These are the activations of a small neural network, seen along a few directions. Each row is one input.
In each table, some parts of the input vary, and every possible input appears once, in random order.
Descriptions start from the smaller parts, as in this example, which fits no table here: line(4) and (point or ring(11) or (values(3) and ring(8))).
Shared parts are said once, and a part with two or three values counts as separate values.
In the rows, zero is written as 128.

Other details of the inputs vary at random and push rows far along two fixed directions, the same in every table; ignore that.

Rows:
x1: [149 153 127 106  73 169 152  96 183 133 107  65 181]
x2: [139 125 142 139 132 146 125 129 137 103 114 103 140]
x3: [133 126 138 132 135 160 133 110 141 117 113 102 151]
x4: [154 165 134  99  34 158 147 127 162 134  83  64 167]
x5: [127 115 123 114 131 102 123 137 131 133 163 129 127]
x6: [ 99  75 124 165 163 127 121 127  74  88  87 158 119]
x7: [129 148 139 122 155 126 120 145 155 129 161 155 102]
x8: [126 116 117 126  89 127 139 131 128 134 102 117 135]
x9: [159 164 129 106  62 175 147 109 153 147  91  68 162]
x10: [125 133 143 120 131 116 114 146 143 116 149 145 123]
x11: [ 96  71 107 180 170 170 145  89  78  92  55 129 156]
x12: [119 146 108  99 129  99 119 151 126 170 184 171  88]
x13: [115 133 116 121 185 101 113 147 122 144 196 171  90]
x14: [116 108 131 169 170 142 120 134  85  97 105 167 113]
x15: [155 201 115  70  78 121 128 146 170 192 192 136  99]
x16: [116  84 115 143 130 132 139 121  98 124  95 126 138]
x17: [128 109 136 132 114 128 124 128 133 102 104  93 148]
x18: [118 135 122 110 128 109 126 135 147 149 179 138 120]
x19: [125 131 138 134 121 166 142 114 125 115  89 131 134]
x20: [118  97 149 186 202  90 114 106  89 103 109 137 134]
x21: [127 137 124 100 131  74 104 162 145 151 207 166  79]
x22: [145 143 141 145 155  79 121 124  91 143 132 143 108]
Description of these inputs: values(2) and (point or ring(10)).
- Changing only the values(2) part turns x20 into x22. The same change can be made to x18. Which row results? => x12

Rows:
x23: [180 200 131  47  57  76 123 168 182 204 216  91 107]
x24: [123 145 121 133 149 124 122 128 105 140 138 158 110]
x25: [121 125 122 130 158 137 112 138 133 121 158 147 115]
x26: [129 139 133 131 156 134 112 142 126 119 152 149 112]
x27: [133 118 131 135  98 159 142 114 127 121  86 103 146]
x28: [117 125 109 127 150 123 136 127 117 148 146 154 110]
x29: [128 142 140 134 150 113 121 136 134 126 141 157 113]
x30: [118 124 114 125 139 120 129 129 107 142 137 158 101]
x31: [114 104 131 135 123 147 142 107 144 114  96 111 155]
x32: [119 111 128 133 126 145 144 101 150 111 103 111 157]
x33: [123 132 125 135 158 136 111 143 131 119 156 146 111]
x34: [131 129 126 140 155  99 111 133 117 130 153 133 119]
x35: [124 119 133 149 122 141 133 106 131 110  99  95 160]
x36: [112 115 116 120 134 129 113 158 121 113 146 157 109]
x37: [121 104 133 134 116 138 142 111 133 122 100  98 155]
x38: [139 132 138 137 158  94 118 142 111 130 140 137 115]
x39: [169 187 116  64  27 136 154 130 181 191 143  63 146]
x40: [119 116 123 126 161 134 126 139 134 121 155 149 112]
x41: [126 122 131 133 143 129 117 149 125 122 144 151 100]
x42: [131 138 140 134 113 146 134 104 147 110  97 102 161]
x43: [119 123 127 137 154 111 115 127 126 129 155 144 120]
x44: [106 118 120 124 130 111 116 145 127 119 143 163 116]
x45: [178 218 144  57  51  89 123 166 194 190 199 117 106]
x46: [133 138 137 133 157 132 117 149 126 122 143 149 106]
x47: [118 134 110 130 149 125 122 126 115 146 148 153 112]
x48: [142 124 140 135 107 162 136 122 137 107  86  98 150]
x49: [120 125 135 136 139 113 119 136 131 126 140 158 106]
x50: [135 127 127 140 100 152 147 106 115 125  72 107 149]
x51: [116 110 104 131  92 151 144 118 111 116  78 114 151]
x52: [132 142 134 129 150 129 124 140 116 135 139 156 107]
x53: [116 112 127 125 156 135 122 145 131 127 150 149 109]
x54: [119 116 127 130 154 108 129 129 127 131 154 146 117]
x55: [178 215 130  52  22 122 134 134 220 182 175  57 152]
x56: [117 138 113 137 150 126 121 128 110 140 142 155 110]
x57: [113 120 131 127 147 114 123 130 131 123 144 159 110]
x58: [117 116 123 121 149 132 128 137 121 141 148 156 110]
x59: [132 113 138 142 101 135 139 113 128 116  91  96 149]
x60: [132 115 145 145 111 137 140 110 123 109  81 101 157]
x61: [117 134 128 139 155 118 114 127 137 121 150 153 117]
x62: [117 109 119 129 134  94 112 148 101 121 141 144 116]
x63: [134 136 128 142 107 156 151 107 118 126  72  99 151]
x64: [129 101 133 138 118 128 138 110 117 112  88  89 153]
x65: [135 102 136 148 114 126 134 113 114 111  83  91 149]
x66: [131 133 134 129 141 126 122 139 112 133 136 163 105]
x67: [117 117 133 128 144 106 124 134 117 129 146 148 110]
x68: [126 123 123 132 119 163 136 107 132 121 105 104 155]
x69: [118 119 120 124 155 132 132 131 123 135 151 155 113]
x70: [109 114 121 127 128 104 117 147 112 122 145 153 117]
x71: [119 119 129 123 149 130 120 143 126 121 148 150 104]
x72: [129 135 142 138 153 105 123 138 118 128 141 148 113]
x73: [138 122 137 144 125 128 130 107 119 110  93  87 163]
x74: [131 131 141 138 116 137 134 108 131 114  99  95 161]
x75: [119 107 114 126  94 158 138 124 121 109  86 113 155]
x76: [135 112 124 142 128 128 127 107 127 117 107  89 157]
x77: [121 134 122 133 154 134 117 133 119 131 150 154 113]
x78: [131 120 120 140  94 151 147 108 118 129  78 103 143]
x79: [135 138 134 129 110 163 136 108 129 119  93 100 158]
x80: [136 121 139 139 149  94 117 139 105 127 136 144 112]
x81: [129  98 126 142 136 129 140 104 123 113  99  94 157]
x82: [119 122 124 120 144 128 126 134 114 133 143 157 104]
- What is each input in this table made of? => line(6) and (point or ring(9))
- Changing only the line(6) part turns x39 into x58. The same change can be made to x47. Which row results? => x68
- Changing only the line(6) part turns x45 into x80. The same change can be made to x49. Which row results? => x65
- Which other rows agree with x41 in the line(6) part? List them by row number. => x25, x26, x33, x36, x40, x46, x48, x53, x71
- Which other rows does x62 become when the line(6) part takes its other values? List them by row number. => x36, x44, x51, x70, x75

Rows:
x83: [129 141 100  82  94 121 126 154 133 164 173 135 108]
x84: [136 161 120 112 111 121 126 138 138 151 150 140 114]
x85: [131 117 132 138 108 130 134 127 116 112  94 105 146]
x86: [123 125 119 130 122 165 131 113 144 115 113 111 149]
x87: [135 147 131 119 106  99 122 142 131 145 144 136 109]
x88: [146 155 124 116  96 162 148 116 145 146 111  99 140]
x89: [142 157 122 113  84 167 137 122 148 135 108 105 144]
x90: [ 79  47 134 222 238 173 124  94  45  55  44 175 140]
x91: [ 83  55 124 196 166 169 139  93  79  60  26 133 161]
x92: [145 137 142 116  97 144 141 124 142 124 102  97 145]
x93: [144 137 145 116 129  75 116 139 134 140 161 118 121]
x94: [148 154 130 127 113 115 130 122 123 152 126 117 124]
x95: [152 136 128 118 100 128 134 121 144 132 117  72 156]
x96: [142 145 138 118 125  98 120 146 120 135 144 134 117]
x97: [116 127 116 128 159 112 117 135 128 134 162 161 112]
x98: [122 126 127 146 131 120 128 119 115 133 116 143 117]
x99: [117 109 134 125 138 132 126 132 147 113 137 136 130]
x100: [116 125 120 122 145 128 108 150 136 121 164 156 105]
x101: [133 122 140 145 158 103 123 117 120 129 133 121 133]
x102: [121 137 135 132 138  95 119 135 122 139 146 167 103]
x103: [135 126 135 119  97 127 133 124 152 115 116  87 162]
x104: [137 144 126 116  79 161 134 132 145 123 103 102 141]
x105: [130 136 122 142 144 131 130 124 107 132 121 139 121]
x106: [105 109 100 105 139 119 131 147 115 154 168 167  95]
x107: [124 113 133 134 133 135 128 141 121 118 122 140 116]
x108: [126 116 134 132 148  80 112 147 118 128 164 140 107]
x109: [124 132 136 148 143 117 130 113 113 131 116 145 125]
x110: [127 129 135 140 154 142 133 125 117 128 120 142 122]
x111: [140 143 104  90  51 155 148 132 128 157 107 101 136]
x112: [131 136 135 123 108 118 129 134 133 122 121 124 134]
x113: [125 135 131 130 107 162 133 119 137 114  98 123 142]
x114: [ 94  71 128 185 174 194 139  74 106  63  46 116 176]
x115: [139 148 123 119 128 147 125 125 141 136 144 112 133]
x116: [110 124 127 118 158 125 120 138 147 129 165 167 106]
x117: [136 135 140 115 116  85 119 138 147 136 161 123 124]
x118: [125 112 129 132 138 134 116 140 126 108 135 125 128]
x119: [153 151 134 121 120  87 121 142 116 153 147 127 103]
x120: [149 146 135 119 110 132 136 114 148 134 120  77 162]
x121: [135 146 130 111 105 162 146 105 169 132 121  92 157]
x122: [128 128 134 139 161 139 119 125 122 117 135 128 132]
x123: [130 136 133 110 123 122 115 148 150 124 161 134 122]
x124: [122 125 127 139 132 144 138 100 138 115 108 104 160]
x125: [135 122 145 142 139  93 123 128 104 120 117 133 122]
x126: [145 153 136 125 124 122 130 128 123 142 125 119 133]
x127: [124 125 101  96  92 116 136 136 126 156 142 118 130]
x128: [130 126 124 111  93 156 140 123 168 122 121  94 147]
x129: [111 110 104 111 133  83 124 143 101 158 167 161  97]
x130: [145 138 133 119  88 148 131 138 133 122 106  98 140]
x131: [118 111 129 138 130 108 123 125 132 119 131 125 130]
x132: [133 133 130 106 123 116 121 152 152 137 171 129 113]
x133: [126 110 128 134 135 112 121 136 125 113 135 121 134]
x134: [127 127 139 135 157 120 112 147 103 117 137 160 106]
x135: [123 111 138 130 151 125 125 131 134 116 135 129 129]
x136: [129 145 126 107 110 132 127 148 150 142 152 146 105]
x137: [118 117 134 136 137 109 125 117 136 122 131 132 135]
x138: [115 127 129 137 134 128 128 125 122 120 115 149 128]
x139: [132 129 124 117  91 137 136 122 154 121 115  87 156]
x140: [114 134 129 123 146 130 125 139 134 133 149 176  99]
x141: [121 135 128 144 146 134 132 115 115 125 116 146 129]
x142: [111 116 100 116 129 106 129 148  87 153 146 177  94]
x143: [131 151 130 120 121 152 141 118 144 140 126 136 127]
x144: [115 108 108 125 111 106 138 129  87 150 116 151 112]
x145: [138 141 141 120 110  88 122 140 132 139 145 137 116]
x146: [112 126 125 125 157 106 117 136 133 126 160 160 115]
x147: [146 131 140 116 102 119 132 122 144 121 114  77 161]
x148: [129 131 126 137 169  92 113 131 117 146 168 152 102]
x149: [120 127 132 140 170  97 118 122 124 137 159 158 111]
x150: [137 121 131 137 121 154 141 119 124 122  94 108 140]
x151: [128 146 122 136 161 136 115 140 106 135 150 169  96]
x152: [143 146 123 112 105 157 143 112 160 141 126  85 149]
x153: [128 144 122 118 111 154 137 126 144 142 128 136 120]
x154: [157 152 131 117  89 151 134 130 134 134 107  88 141]
x155: [118 113 136 132 135 137 129 132 130 115 118 150 120]
x156: [122 123 135 134 130 140 120 137 124 109 118 146 124]
x157: [108 102 103 120 121 142 144 132 100 143 117 159 109]
x158: [125 114 138 135 151 128 117 133 122 107 129 125 133]
x159: [135 141 135 120 138 136 132 125 146 137 145 114 134]
x160: [125 133 120 133 171 108 115 134 119 140 166 152 109]
x161: [120 116 120 129 125 163 140 107 152 120 113 114 149]
x162: [126 110 126 135 157 133 126 129 126 122 136 127 123]
x163: [132 119 127 135 151 134 117 134 120 119 138 123 123]
x164: [133 119 138 141 124 101 124 134 108 121 118 129 121]
x165: [135 122 130 136 163  82 112 138 111 136 162 140 103]
x166: [142 125 130 140 116 135 136 119 114 121  91  99 147]
x167: [119 124 129 127 117 159 130 116 150 108 112 112 151]
x168: [137 132 142 148 147 105 126 124 105 133 120 137 122]
x169: [142 164 131 118  90 169 142 113 148 133 105 100 150]
x170: [122 113 126 144 120 133 135 101 135 122 105 102 152]
- Changing only one part turns x153 into x98. The same change can be made to x135. Which row results? => x93
- What is each input in this table made of? => values(2) and line(4) and (point or ring(10))
- Which other rows does x139 become when the values(2) part takes its other values? List them by row number. => x91
- Which other rows agree with x163 in the line(4) part and the values(2) part? List them by row number. => x83, x86, x100, x114, x115, x118, x122, x123, x158, x167
- Which other rows does x127 become when the values(2) part takes its other values? List them by row number. => x142
- Which other rows does x162 become when the line(4) part takes its other values? List them by row number. => x95, x163, x165
